Each row below holds a small network's activations on one input, seen along a few directions.
Each table varies a few parts of the input and shows all the possible inputs, shuffled.
A made-up example of a description, with smaller parts first: one of 8 places around a ring, together with either a single point or one of 9 places along a line or (one of 2 separate values, together with one of 6 places along a line).
Shared parts are said once, and a part with two or three values counts as separate values.
(in the rows, 128 means zero)

Other details of the inputs vary at random and push rows far along three fixed directions, the same in every table; ignore that.

A family of inputs:
R1: [132 119 147  85 194 126 136 141 115 120 194]
R2: [128 107  92 163 140 148 129 122  93  83 101]
R3: [127 103 150 126 149 118 104 150 143 126 155]
R4: [123 167 187 115  82  91 114 119 166 147 122]
R5: [123 140 222 142  91  81  96 155 179 158 142]
R6: [148 162 218  85 161  60  93 165 156 124 214]
R7: [172 147  64 183  65 146 105  72 173 234 115]
R8: [108 154 185 109 171  44  99 166 104  81 150]
R9: [ 18  93 111 181 149  78  38 155  63  48  41]
R10: [150 129 108 118  85 194 140  60 166 212 117]
R11: [ 71 124 170 140 112  98  97 136 128 129  98]
R12: [112  88  81  85 206 198 186 164  64  74 169]
R13: [ 80  75  92 205 119 120  90 134  96  92  35]
R14: [149 133 140  87 159 116 143 162 127  91 168]
R15: [206 133 136  95 108 168 148 125 187 157 192]
R16: [193 162  51  80 136 163 187  91 146 200 198]
R17: [105 125 128  69 197 126 176 166  78  81 158]
R18: [147 103  81 122 128 176 167  93 131 136 114]
R19: [105 150 207 176  67  52  97 133 165 146  68]
R20: [ 49  94  38 168 120 190 106  88  53  94  21]
R21: [156 175 165 120  64 114 113  84 180 188 115]
R22: [152 121  66 127 134 184 168  82 103 115 112]
R23: [103 113  12 111 201 164 154 142  51 108 159]
R24: [127 117  94 124 123 189 138 120 111 122 122]
R25: [114 125 205  96 184  78 156 232 113  58 189]
R26: [138 113 158 120 175 114 124 151 124 116 178]
R27: [156 143 177  85 166 109 154 207 121  78 196]
R28: [ 41 133 189 153 136  35  95 167  95  77  70]
R29: [117 110 130 132 113 133  91  99 160 167 116]
R30: [118 117 101 169  74 174 136 103 128 119  67]
R31: [154 148 149  69 142 118 136 131 152 127 181]
R32: [119  98  76 132 166 181 134 117  80  87 133]
R33: [148 130  86  81 130 205 208 111 118 106 149]
R34: [121 140 173 120 156  68 117 133 126 123 140]
R35: [200 146  52 165  84 156 148  94 165 212 141]
R36: [174 102  81 128 145 198 182  95 125 138 148]
R37: [ 85 114  90 102 142 186 149 118  89  92 122]
R38: [104 120 128 131 152 111 150 160  91  91  98]
R39: [154 174 195 149  62  74  98 127 178 164 100]
R40: [178 171  88 171  78  90 124 103 166 208 118]
R41: [104 131 147 172  57 137  90 103 152 146  74]
R42: [189 149 169 111 128 110 154 114 172 166 171]
R43: [177 135 161  96 118 140 110 133 184 156 196]
R44: [ 87 108 103 176  90 115  87  76 128 148  33]
R45: [ 97 116 157 190 104  85  96 161 117 112  60]
Each input here is: one of 5 places around a ring, together with either a single point or (one of 2 separate values, together with one of 4 places along a line).
The inputs of R17 and R45 match in every part but the place on the ring of 5. If R8 is changed in the same way as R17 into R45, which row does it become? -> R2
The inputs of R27 and R24 match in every part but the place on the ring of 5. If R15 is changed in the same way as R27 into R24, which row does it become? -> R43
Change only the place on the ring of 5 in R7. List by row number the other rows that result. -> R16, R23, R35, R40
Change only the place on the line of 4 in R22. List by row number the other rows that result. -> R14, R33, R39
Which other rows agree with R11 in the place on the ring of 5? List them by row number. -> R1, R6, R9, R10, R20, R23, R29, R37
